Each row below holds a small network's activations on one input, seen along a few directions.
Each table varies a few parts of the input and shows all the possible inputs, shuffled.
Descriptions start from the smaller parts, as in this example, which fits no table here: values(2) and (point or line(9) or (ring(5) and line(6))).
Shared parts are said once, and a part with two or three values counts as separate values.
In the rows, zero is written as 128.

Other details of the inputs vary at random and push rows far along two fixed directions, the same in every table; ignore that.

Table:
R1: [164 114 118 122 112 112 129 155 105 151  95 120]
R2: [106 152 147 121 118 111 126 126 135 138 152 100]
R3: [119 136 141 143 122 138 118 103 149 126 148 105]
R4: [133 136 124 124 156 115 127 121 143 110 118 164]
R5: [160  97 115 125 114 129 109 127 132 144  79 141]
R6: [123 146 146 140 116 131 131 102 151 121 149 113]
R7: [118 139 138 144 124 143 126 111 156 131 149 108]
R8: [123 160 110 118 201 119 116 157 105  84 158 140]
R9: [134 154  93 109 247  98 101 161  86  66 121 171]
R10: [165 104 132 125  75 112 131 142 110 167  98  99]
R11: [133  90 118 142 111 132 142 142 101 131  81 143]
R12: [114 150 132 121 116 125 131 129 126 138 163 100]
R13: [163 103 115 113  94 133 125 134 142 152  87 155]
R14: [116 133 135 127 121 128 133 131 119 136 167  99]
R15: [123 148 142 141 118 136 139 110 158 126 149 116]
R16: [158 101 112 127 116 133 118 134 140 149  82 142]
R17: [159 102 108 126 113 137 117 134 137 147  83 146]
R18: [117 124 147 119 118 137 129 111 163 123 156 120]
R19: [122 150 138 140 115 139 139 110 155 124 152 118]
R20: [161 109 132 130  61 126 143 120 146 166  92 138]
R21: [114 129 141 126 124 120 129 126 120 136 165  95]
R22: [153 105 118 120 112 107 120 137  97 155  99 123]
R23: [125 140 139 127 118 129 134 140 120 126 165  93]
R24: [154  95  93 125 157 134 128 152  77 124  50 194]
R25: [ 89 132 115 139 192 140 135 141 103  69 146 154]
R26: [133  87 119 141 112 128 138 138  99 129  78 143]
R27: [116 132 138 127 124 124 132 131 122 138 165  96]
R28: [ 96 110 148 147 113 142 140 120 113 107 149 108]
R29: [175 103  84 104 152 118 116 150 124 130  46 199]
R30: [160 116 121 126 107 117 135 127 141 147  83 160]
R31: [144 131 122 116 107 103 126 146 119 163  87 130]
R32: [112 147 133 120 118 124 134 127 127 138 160  98]
R33: [133 169  83 124 236 119 111 141 123  70 110 202]
R34: [118 127 145 120 118 141 133 117 165 125 157 121]
R35: [121 145 143 132 109 136 137 114 156 125 160 132]
R36: [160 113 112 139  99 134 123 125 136 158  80 136]
R37: [120 129 134 134 118 153 119 120 155 126 158 114]
R38: [ 99 114 153 140 121 155 148 117 117 122 151 116]
R39: [105 176 111 111 197 108 113 150 116  97 146 154]
R40: [ 96 117 140 149 109 151 145 130 116 110 155 114]
R41: [141  80 140 136  81 141 140 120  97 153  84 129]
R42: [120 143 133 145 118 148 122 113 152 129 154 111]
R43: [ 99 115 149 139 117 158 149 118 115 120 154 117]
R44: [159 108 117 138 101 127 119 119 137 159  76 131]
R45: [118 124 149 119 116 137 125 109 158 119 156 118]
R46: [ 98 111 155 139 121 151 144 112 116 120 150 115]
R47: [103 174 112 112 200 107 116 147 117  96 145 152]
R48: [115 157 123 121 200 115 118 120 138  76 145 171]
R49: [122 145 144 140 119 131 135 104 156 124 148 114]
R50: [112 146 136 121 121 120 134 127 130 140 158  96]
R51: [146 128 124 115 103  98 118 138 111 158  86 128]
R52: [112 144 139 120 120 115 126 119 122 134 157  94]
R53: [111 143 138 120 122 115 130 122 128 138 156  94]
R54: [133 122 112 124 170 130 108 129 141 110 114 151]
R55: [117 135 134 127 119 129 129 133 118 137 170 100]
Each input here is: line(5) and (values(2) or line(4) or ring(5)).
- The inputs of R11 and R40 match in every part but the line(5) part. If R50 is changed in the same way as R11 into R40, which row does it become? => R12
- Which other rows does R1 become when the line(4) part takes its other values? List them by row number. => R27, R31, R50
- Which other rows does R24 become when the values(2) part takes its other values? List them by row number. => R40

Table:
R56: [151 111 104 129 152 125 113 145 103 127  92 145]
R57: [141  94 142 128  56 135 142 125 121 166 110 106]
R58: [ 89 160 146 132 158 159 130 105 173  94 203 126]
R59: [154 125  99 122 153 112 115 147 106 133  89 141]
R60: [137 102 148 135  57 128 143 124 121 172 101 105]
R61: [150 108 151 135  24 124 139 120 131 193 117  69]
R62: [142  95 161 137  10 138 155 124 132 190 116  84]
R63: [157 115 125 125 117 127 130 115 153 132  92 161]
R64: [143 120  93 114 181 116 124 155  93 105  81 186]
R65: [142 127  76 118 225 108 114 156  81  86  66 203]
R66: [147 125 122 128  98 111 129 135 111 156  96 123]
R67: [137 112 111 123 142 120 127 138  99 127  86 155]
R68: [ 87 154 146 133 165 138 125 121 137  96 206  91]
R69: [152 109 130 131  71 121 131 130 125 172 110  94]
R70: [144 124 125 122  98 110 127 134 112 158  96 125]
R71: [ 79 171 148 141 158 131 137 118 131  96 201  99]
R72: [160 125 108 134 154 126 120 121 140 115  81 174]
R73: [154 122  75 107 227 111 102 168  91  89  78 204]
R74: [ 86 159 149 130 159 156 131 100 174  96 201 123]
R75: [150 107 107 115 152 120 116 148 108 128  93 155]
R76: [ 76 161 153 143 160 141 137 119 131  91 197 100]
R77: [ 96 160 156 134 154 148 134 100 177  83 203 127]
R78: [140 111 110 118 142 119 132 142 102 126  87 160]
R79: [ 75 159 154 140 160 137 138 118 133  92 198 103]
R80: [146 100 153 131  22 129 137 117 137 196 125  66]
R81: [143 122  91 126 186 117 121 149  87 104  74 177]
R82: [149 116 116 136 115 141 125 116 147 145  94 149]
R83: [153 123  87 119 194 113 108 155  95 110  80 165]
R84: [ 78 168 148 139 158 128 138 117 133  97 202 102]
R85: [146 116 141 122  55 117 139 128 124 177 109 103]
R86: [143 125 109 118 138 105 132 144 106 136  88 158]
R87: [144 120  90 125 187 119 115 150  88 103  77 175]
R88: [151  93 150 129  28 137 141 128 134 186 126  78]
R89: [141 109 129 124 102 120 139 138 113 149  91 137]
R90: [128 104 165 146  22 152 138  94 180 172 136  83]
R91: [158 123 107 131 157 122 120 121 141 114  81 179]
R92: [152 121 101 109 152 108 119 149 111 134  92 150]
R93: [ 86 156 148 135 152 153 128 109 180  84 200 123]
R94: [ 83 176 148 135 158 130 129 120 131  98 202  94]
R95: [ 86 159 146 146 158 154 123 103 175  84 193 114]
R96: [156 122  98 111 151 111 118 154 110 132  94 154]
R97: [157 128  96 120 193 115 111 127 134  99  71 204]
R98: [146 105 154 151  24 160 141  95 167 186 121  88]
R99: [146 104 155 136   9 128 155 123 132 194 120  84]
R100: [ 83 147 151 131 163 142 120 118 136  95 207  98]
R101: [ 84 173 149 123 154 129 132 125 137  98 209 105]
R102: [146 100 139 127  69 129 129 127 124 171 114  94]
R103: [146 107 157 130  17 124 138 117 133 198 121  67]
R104: [147 118 104 121 150 127 118 131 148 116  80 178]
R105: [ 85 152 149 122 163 138 128 123 140  97 209  96]
R106: [ 80 149 149 129 154 147 135 122 133  88 209 108]
R107: [ 85 168 150 118 159 127 128 122 140 101 207  97]
R108: [149 102 120 132 111 127 121 136 113 147 102 123]
R109: [ 84 159 149 136 160 156 125  96 171  97 198 121]
R110: [154 122 118 114 105 113 126 145 115 153 100 130]
R111: [146 113 119 138 110 135 123 120 154 135  91 146]
R112: [154 132 102 120 149 108 115 148 102 134  85 143]
R113: [139 110 110 122 142 122 122 138 100 126  90 153]
R114: [ 78 150 149 139 159 144 132 115 130  88 203 101]
R115: [141 133  94 117 181  98 119 149  94 117  76 180]
- The inputs of R64 and R65 match in every part but one. If R77 is changed in the same way as R64 into R65, which row does it become? => R91
- The inputs of R56 and R108 match in every part but one. If R112 is changed in the same way as R56 into R108, which row does it become? => R61
- What is each input in this table made of? => line(5) and (values(3) or ring(9))
- Which other rows does R77 become when the values(3) part takes its other values? List them by row number. => R58, R93
